X =
[[110 176  85 171 125 142  75 118 120 103 137 144 106  49]
 [132 167 113 133 100 186 135 108 127 141  39 146  87 117]
 [ 90 179 100 165 141  98  88 116 126 111 183 144 133  63]
 [ 91 215 113 143 113 147 135  92 133 149  75 161 103 100]
 [ 73 182 134 140 150  63 130 111 139 135 191 145 157 108]
 [ 70 188 134 140 149  65 131 107 139 137 187 146 155 109]
 [104 194 134 121 108 153 165  96 138 163  51 155 106 140]
 [102 191  88 168 121 145  88 109 121 113 121 151 102  57]]
Indices start at 0.
Which number is the bottom-left entry?
Answer: 102
Which number is the entry in row 0 and column 0?
Answer: 110
The entry in the bottom-right corner: 57
The entry just right of 138 -> 163
Which number is the entry in row 0 and column 1?
Answer: 176
The entry directly below 125 is 100
Which number is the entry at row 0, column 2?
Answer: 85
Which number is the entry just left of 120?
Answer: 118
The top-right entry -> 49
Which number is the entry just right of 151?
Answer: 102
Which number is the entry in row 1 and column 0?
Answer: 132
Which number is the entry directly above 92?
Answer: 116
The entry just right of 161: 103
The entry just left of the largest entry is 91
Which number is the entry directly above the largest entry?
Answer: 179
Which number is the entry just left of 127?
Answer: 108
Which number is the entry just right of 87?
Answer: 117
The entry at row 2, column 0 -> 90
Which number is the entry directly below 92?
Answer: 111
The entry directly above 186 -> 142
The smallest entry: 39
Which number is the entry just right of the largest entry?
Answer: 113
The entry just left of 131 is 65

[[212 130  77 163 147 104  90 137 163 215  61 108 198 119]
 [148 104 111 148  97 149 184 196 113 160 119 165  93  75]
 [ 87 156 138 167  50 197 138 136 218 169 187 223  48  82]
 [189  99 180 188 188 132  51  82 146 174  47 123 123 112]
 [ 77 142 119  52 185 218 133 212 140  87 137 168 222  77]
 [194  93 199  99 130 103 192 166  61 125 134 125 196 154]
 [219  82 161 149  73 118 102 166 220  33 166 167 137 100]
 [168  41  60 106 209 131 207 157 107 217 184 169  33  54]
 [ 53 140  96 115 196  83  94 217  36 154 205 105 103  83]
 [ 44 150  87 140 169  80 126 123 133 174 134  55 115  56]
 [197  55  87 154 170 122 151 129  49  96 186 107 167 192]
 [ 40  67  96 153  91 154 223 193 134 159 198 113 165 153]]
Counting starts at 0.
The top-left entry -> 212
The entry in row 1 and column 2 -> 111
Find the bottom-right entry.
A: 153
The entry in the top-right corner: 119
The entry in the bottom-left corner is 40
Find the entry just left of 94.
A: 83
Find the entry at row 2, column 0.
A: 87
The entry at row 1, column 0 is 148
The entry just left of 50 is 167
Find the entry at row 0, column 1.
A: 130
Find the entry directly below 157.
A: 217

m = 130,180,140,27
The second entry from the right is 140
The 3rd entry from the right?
A: 180

Read these off the grid that follows. Counting starts at 0.
1) Report the entry in row 0 and column 0.
2) Report the entry in row 0 and column 2.
3) Report the top-right entry.
4) Report the entry in row 2 and column 0.
5) Report the entry in row 1 and column 0.
6) Report the top entry of the column that holds the smallest entry.
7) Report the entry in the bottom-left corner.
8) Report the entry directly above the largest entry.
array([[145, 130, 127, 104,  96,  79,  54, 138, 150, 173, 136],
       [145, 130, 128, 102,  92,  76,  55, 138, 151, 180, 135],
       [146, 130, 128, 106,  96,  76,  54, 138, 150, 175, 136],
       [144, 129, 127, 106,  92,  76,  53, 139, 150, 178, 135],
       [145, 130, 129, 105,  93,  72,  53, 138, 151, 180, 136],
       [146, 135, 135, 102, 102,  67,  58, 129, 154, 181, 133],
       [146, 134, 133, 101,  97,  69,  56, 133, 152, 182, 134],
       [146, 130, 128, 105,  94,  75,  52, 138, 149, 179, 135],
       [144, 129, 126, 107,  94,  79,  56, 139, 150, 176, 136],
       [147, 132, 131, 103,  95,  70,  55, 134, 152, 183, 134],
       [147, 138, 139, 102, 106,  68,  63, 125, 157, 184, 131],
       [144, 129, 127, 105,  94,  73,  49, 138, 150, 177, 136],
       [147, 131, 129, 104,  94,  75,  50, 137, 151, 177, 135],
       [146, 132, 130, 104,  95,  66,  48, 136, 151, 183, 135]])
1) 145
2) 127
3) 136
4) 146
5) 145
6) 54
7) 146
8) 183

Read these off the array that follows. Counting starts at 0.
1) What is the entry at row 1, column 0?
2) What is the entry directly below 174?
3) What is the entry in the bottom-right corner?
4) What is the entry directly above the smallest entry?
5) What is the entry at row 0, column 0?
6) What is the entry directly above the largest entry?
[[163 105 121 164 148 129 123 144  78 138 101 132 127]
 [161 137 136 131 133  69 100 160 150 153 140 124 124]
 [129  74 108 154 210  83 134 110  80 122 109 138 165]
 [ 91 160 142 102  89  77 101 114 158 174 120 128 133]
 [ 55 107 118  84 129 106 141  72 151 126 121 133 175]
 [114 128 141 108 121 134 125 130 151 143 110 118 137]
 [157 148 123 164  93 158 127 135  78 125 127 139  99]
 [170 108 137 135 165  61  98 167 141 168 108 119 147]
 [141 153 135 131 103  72  99 141 127 170 127 135 122]
 [147 173 133 135  91 100 105 145 136 142 162 137 103]
 [114 158 137 108 102 114 117 132 170 136 149 124 119]
 [136  93 122 149 138 164 137 116  71 136  79 127 139]]
1) 161
2) 126
3) 139
4) 91
5) 163
6) 133

Read these off the array that follows.
1) Give the entry directly below the largest entry.
2) Give the entry just right of the largest entry.
3) Give the 3rd entry in reading order.
4) Give the entry in the top-left corner.
5) Give the second-last entry, reading row by row.
6) Give the second smallest entry.
7) Give the entry directly below 149.
8) Give the entry just left of 126.
128,148,129,128,127,171,163,123,63,118,125
128,128,119,149,83,195,129,198,40,99,125
128,128,127,128,127,125,129,133,134,126,125
1) 133
2) 40
3) 129
4) 128
5) 126
6) 63
7) 128
8) 134
